Each row below holds a small network's activations on one input, seen along a few directions.
In each table, some parts of the input vary, and every possible input appears once, in random order.
A made-up example of a description, with smaller parts first: one of 3 separate values, together with either a single point or one of 9 places along a line or (one of 5 places around a ring, together with one of 6 places along a line).
Shared parts are said once, and a part with two or three values counts as separate values.
In the rows, 128 means zero.

Other details of the inputs vary at random and push rows far along three fixed directions, the same in every table; ignore that.

Table:
row 1: [133 100 125 109  82 110  74 135  98 140 168 214]
row 2: [191  81 149 116 192  97 154 113 108 145 147 226]
row 3: [245  85 146 105 189 141 169  86  99 165  95 213]
row 4: [122  88 115 131  94 127  66 187 185 130 135 113]
row 5: [114 118 105  97 111 154  61 171 189 123 133  97]
row 6: [104  92 134 104  90 161  61 152 184 119 118  82]
row 7: [110 117 100  88 108 158  75 179 180 120 126 102]
row 8: [200  74 140 128 211 173 152 141 178 170  56  89]
row 9: [110  72 121 116 119 139  54 181 154 129 146 104]
row 10: [165  57 127 146 166 130 153 133 181 154 116 108]
row 11: [120 113 103  85  99 162  81 182 178 115 136  91]
row 12: [132 124 142  80  78 129  88 131 109 107 139 220]
row 13: [134 127 146  85  79 135  89 136 111 104 148 221]
row 14: [183  70 140 117 185 106 153  98 105 148 150 222]
row 15: [110 102 142 103  94 154  61 169 191 114 111  80]
row 16: [121 189 152 168 175 105 236  50  60 121 110 160]
row 17: [123 173 142 188 196  83 197  81  49 134 147 156]
row 18: [194  97 160 111 191 125 171  72 131 128 124 234]
row 19: [ 66 162 124 166 101 104 114 156  94 126 132  50]
row 20: [ 46 182 130 160  82 146 134 132 110 107 115  37]
row 21: [116 149 131 208 177 104 207 115 136 150 103  49]
row 22: [143 169 133 197 157  75 217  76  69 131 138 157]
row 23: [160  83 114 106 189 155 162 116 180 140 107  93]
row 24: [112 107  99  88  99 168  80 171 175 118 138  98]
row 25: [105 100 136  93  94 154  71 176 185 114  99  80]
row 26: [ 62 170 127 176 118 107 110 161  93 119 137  48]
row 27: [200  57 134 125 202 180 156 126 171 171  60  74]
row 28: [136 104 129 106 102 105  66 147  88 122 175 210]
row 29: [145 198 125 154 184 109 237  64  64 121 139 163]
row 30: [163 100 119 115 199 150 152 130 193 134 113 103]
row 31: [ 60 204 101 151 104 139 131 148 118 111 128  48]
row 32: [149 105 118 120  69 100  84 139 111 122 168 215]
row 33: [ 91 223 108 140  77 104 128  87  48 107 168 152]
row 34: [122  90 125 126  94 130  64 188 181 150 132 110]
row 35: [122 167 120 165 199 127 232  90 127 133  94  22]
row 36: [ 69 199 103 150  94 132 125 135 116 108 131  30]
row 37: [ 88 229 110 144  82 102 127  92  51 106 164 154]
row 38: [ 81 230 107 137  77 102 137  95  38 105 151 150]
row 39: [138 127 147  89  80 127  76 122 114 105 147 216]
row 40: [ 59 172 125 174 115 105 113 158 100 128 131  55]
row 41: [104  92 133 102  90 164  64 157 184 115 116  82]
row 42: [115 106 100  93 102 163  69 161 180 118 137  90]
row 43: [167  58 134 142 170 130 152 134 180 165 117 108]
row 44: [ 49 189 132 154  79 133 136 138 109 105 102  25]
row 45: [ 70 158 108 189  79 111 125 139 113 122 134  52]
row 46: [111 175 118 174 209 129 227  93 133 136  90  29]
row 47: [141 122 144  87  76 128  77 116 112 107 150 212]
row 48: [139 127 106  84  89 134  75 112 114 118 172 211]
row 49: [203 102 122  84 183 127 181  89 123 131 141 223]
row 50: [ 73 170 118 185  78 105 123 158 118 129 125  48]
row 51: [ 95 169 147 187 200 127 232  89 133 130  66  17]
row 52: [163  80 156 123 183 147 157 114 191 133  95  84]
row 53: [116 115 103  83 103 157  79 183 178 117 125  95]
row 54: [136 120 138  77  74 125  83 119 107 111 140 213]
row 55: [159  81 155 117 182 157 173 134 187 128  95  90]
row 56: [149 108 128 113  69 101  81 140 106 142 165 213]
row 57: [128 113 132  80  75 133  81 111 107 115 142 215]
row 58: [211  71 145 124 212 171 161 144 176 169  51  76]
row 59: [ 88 201 127 174  61  79 126 118  46 133 158 154]
row 60: [ 76 202 127 173  82  82 121 117  43 132 159 156]
row 61: [175  61 132 144 168 122 158 142 184 153 113 105]
row 62: [169  99 123 112 197 148 158 132 191 131 113  95]
row 63: [197  81 150 122 181  97 160 109 116 155 144 228]
row 64: [103 102 138 107  99 156  58 167 193 117 111  87]
row 65: [183  84 149  97 172 134 176  74 122 131 123 225]
row 66: [141 106 131 107  81 101  77 144  98 138 166 212]
row 67: [123 192 156 174 177 111 237  55  62 118 119 160]
row 68: [ 79 212  97 132  76 117 139  92  44 108 159 156]
Description of these inputs: one of 4 places along a line, together with either a single point or one of 6 places along a line or (one of 2 separate values, together with one of 5 places along a line).
Changing only the place on the line of 4 turns row 29 into row 31. The same change can be made to row 15. Which row results?
> row 64
Changing only the place on the line of 4 turns row 47 into row 39. The same change can be made to row 36. Which row results?
> row 62
Change only the place on the line of 4 in row 43. List by row number the other rows that result.
> row 34, row 56, row 59
A walk changes only the place on the line of 5. It starts at row 67 and steps to row 16. List the rest of the walk in order.
> row 51, row 18, row 64
A walk changes only the place on the line of 6. It starts at row 4 and steps to row 21. List the rest of the walk in order.
> row 34, row 60, row 40, row 17
Change only the choice among 2 separate values in row 54. List by row number the other rows that result.
> row 35

Table:
row 69: [ 81 150 118 173 148 126 150 145 159 123 119   7]
row 70: [ 74 146 118 133  63 134  71 183 142 117 130  82]
row 71: [158  91 142 132 170 140 145 140 160 148  94  83]
row 72: [144 118 148 123 118 107 130  96  93 122 146 214]
row 73: [148 161 136 180 205 105 219  72  98 144 120 118]
row 74: [143  55 140  89 108 137  75 148 172 128 138 170]
row 75: [ 74 196 134 163  71  99 123 119  61 109 144 119]
row 76: [149  91 129 137 183 136 147 138 182 138 121  97]
row 77: [ 75 190 122 158  69 117 116 109  48 120 135 117]
row 78: [155  98 129 134 175 135 144 144 175 146 106  93]
row 79: [158  92 113 127 180 142 152 142 165 145 115  88]
row 80: [162 126 133 116 123 120 128 105  77 134 142 205]
row 81: [ 58 195 113  41  89 202  75 141 148  64 109  76]
row 82: [148  66 124  85 113 133  84 164 177 130 148 172]
row 83: [154 135 119 118 129 110 122 104  89 134 159 205]
row 84: [153 127 148 125 119 111 128 108  91 127 141 212]
row 85: [160  74 114  83 114 149  78 168 158 138 137 166]
row 86: [157  93 149 138 170 140 144 140 166 146  91  88]
row 87: [149 120 144 119 120 104 134 101  94 126 155 213]
row 88: [ 70 200 120 160  72  98 129 125  68 110 151 124]
row 89: [164 179 118  54 104 180 164  45 118  91 112 205]
row 90: [ 73 195 137 164  68 110 112 110  58 121 125 121]
row 91: [ 84 148 103 125  68 132  63 179 134 125 132  73]
row 92: [ 83 151 118 170 143 123 155 152 157 124 112  10]
row 93: [155  90 113 129 185 145 148 135 168 145 122  86]
row 94: [144 149 150 178 193 111 222  66  85 147  96 107]
row 95: [149  68 116  85 117 129  80 162 179 128 154 170]
row 96: [ 83 147 111 125  64 136  67 181 131 127 125  76]
row 97: [146 158 136 179 201 101 231  78 101 137 120 124]
row 98: [143  81 151 142 171 141 151 131 173 139  94  91]
row 99: [144 126 121 119 131 101 134  95 101 124 176 216]
row 100: [157  81 129  91 112 142  73 169 167 138 127 169]
What is each input in this table made of?
> either one of 2 separate values or (one of 5 places along a line, together with one of 6 places along a line)
Which of the alternatives is row 89?
> one of 2 separate values
Change only the place on the line of 5 in row 100. List by row number the other rows that result.
> row 73, row 78, row 86, row 90
Change only the place on the line of 5 in row 97. List by row number the other rows that result.
> row 70, row 76, row 84, row 98
